A small network was shown many inputs. Here are its activations along a few directions, one row for each input.
In each table, some parts of the input vary, and every possible input appears once, in random order.
Descriptions start from the smaller parts, as in this example, which fits no table here: one of 5 places around a ring, together with either a single point or one of 9 places along a line or (one of 2 separate values, together with one of 6 places along a line).
Shared parts are said once, and a part with two or three values counts as separate values.

Other details of the inputs vary at random and push rows far along two fixed directions, the same in every table; ignore that.

A family of inputs:
x1: [ -9  -1 -59  28 -27   2  39 -33 -10   1 -37]
x2: [-12  17 -18  12 -18 -12  31 -25   7 -21 -26]
x3: [ 12 -47 -12 -27  -3  18  -4  16 -48  29  -3]
x4: [ -8   2 -41  36  -8 -10  35 -29  24   2 -21]
x5: [ 10  31  52  41  42  -8 -84  37  33 -27  49]
x6: [  7 -48   4 -57 -19  11  21   8 -33  26 -20]
x7: [ 13   5  41  25  24 -22 -71  31  13  -6  35]
x8: [-16  25 -22  11  -9   9  39 -29   9 -26 -22]
x9: [ 18 -50   1 -32  14  36   3  10 -29  39  11]
x10: [  3  -1  40 -24  21  15 -20  14  -6  -9  20]
x11: [ -4  38 -19  55  16   0  -1 -21  31 -27   6]
x12: [-10  12  -8   6  -6 -10  33 -22  22  -9 -19]
x13: [ 12 -23  18   1  10 -10 -40  24   3  11  16]
x14: [-11  36 -54  18 -33 -25  27 -16  21  16  -4]
x15: [  2 -27   2 -80 -34   3  19  23 -37  48   0]
x16: [  4 -36  19 -45 -11  11  -3  13 -41  14  -7]
x17: [ -1  16  48  -2  22  -9 -43  26   4 -28  22]
x18: [-10  50   7  32  19   0  18 -27  38 -34  -2]
Description of these inputs: one of 2 separate values, together with either a single point or one of 8 places along a line.
Q: Changing only the choice among 2 separate values turns x1 into x16. The same change can be made to x7. Which row results?
A: x2
Q: Change only the choice among 2 separate values in x17. List by row number the other rows that result.
A: x3

A family of inputs:
x19: [-14  10 -34  20 -25 -10  24 -24  -2 -19 -33]
x20: [ -2   7  -8  39  17   2 -21 -11   4 -21  -2]
x21: [ -7  10 -39  10 -12  -3  46 -23  17  11 -16]
x22: [-20  68  64   7  22  -5 -17 -13  29 -50   2]
x23: [  2  21  27  35  34  -6 -55  19  21 -28  25]
x24: [-18  64 -25  38 -23 -42  25 -28  50 -21 -11]
x25: [ 24 -31  47  -1  39  22 -60  33 -10  11  36]
x26: [ 14 -34  -1 -57 -10  12  16  14 -23  52  12]
x27: [ 14  -9  63   6  22 -20 -86  45 -13 -15  32]
x28: [ -6  -9 -21 -18 -28  -3  21   3 -25   3 -16]
x29: [  3 -40 -15 -16 -22  -5   9  -5 -28  20 -24]
x30: [ 12 -24   1   2  10   3  -5  -1  -7  18   1]
x31: [  1 -14 -10  -9   1  13   6   7 -17   5   9]
x32: [  9 -48   1 -52 -26   0  12  20 -34  40  -4]
x33: [-12  58 -26  24 -22 -23  14 -16  23 -24  -7]
x34: [  0 -36 -47 -19 -20  18  57 -24 -20  34 -35]
x35: [  2  -4   4  22  18  13 -15   1  11  -5   8]
x36: [ -5  -2  32 -30  15  12  33  -6   6 -38 -12]
x37: [-15  53 -28  61   8  -2  20 -27  48 -27  -2]
x38: [  5 -32 -46 -39 -16  37  54 -16 -26  43 -13]
x39: [ -1  32   3  12  11  -2 -17   0  17 -12  23]
x40: [ 16 -42  59 -36   8 -12 -61  51 -20  24  26]
Q: What do these inputs look like to the network?
A: either one of 2 separate values or (one of 4 places along a line, together with one of 5 places around a ring)
Q: Change only the place on the ring of 5 in x29. List by row number the other rows that result.
A: x20, x25, x27, x30
Q: Change only the place on the ring of 5 in x24. List by row number the other rows that result.
A: x26, x33, x38, x39

A family of inputs:
x41: [ 17 -26  32 -26  14   5 -36  39 -14  34  32]
x42: [ -4 -25 -30 -27 -22  20  41 -14 -38  17 -27]
x43: [  6 -27  -1 -27   9  21  -1   8 -18  27   9]
x44: [ 17 -41  31 -25  24  16 -35  26 -18  24  20]
x45: [  8 -37  -8 -20   0  23  16   0 -28   8  -9]
x46: [ -3  18   4  11  15   9  -9   2  13 -18   8]
x47: [-13   8 -27  22 -11   0  27 -26  -2 -17 -27]
x48: [ 24 -13  65 -24  20 -12 -77  60  -6  18  56]
x49: [-12  11 -37  21 -20  -8  22 -23   7 -11 -31]
x50: [-16  83  43  30  19 -31 -20  -2  60 -52  18]
x51: [-11  21 -45  15 -31  -6  39 -34   1  -4 -26]
x52: [ -6 -29 -17 -47 -26  11  63 -19 -28  13 -38]
x53: [-10  54  -4  78  13 -26 -19 -17  60 -35  10]
x54: [  3   3  -6  17  -3 -21 -10   2  10  -2   5]
Q: Changing only one part turns x41 into x53. The same change can be made to x51. Which row results?
A: x49
Q: What do these inputs look like to the network?
A: one of 2 separate values, together with either a single point or one of 6 places around a ring
Q: Change only the choice among 2 separate values in x54. List by row number the other rows that result.
A: x48
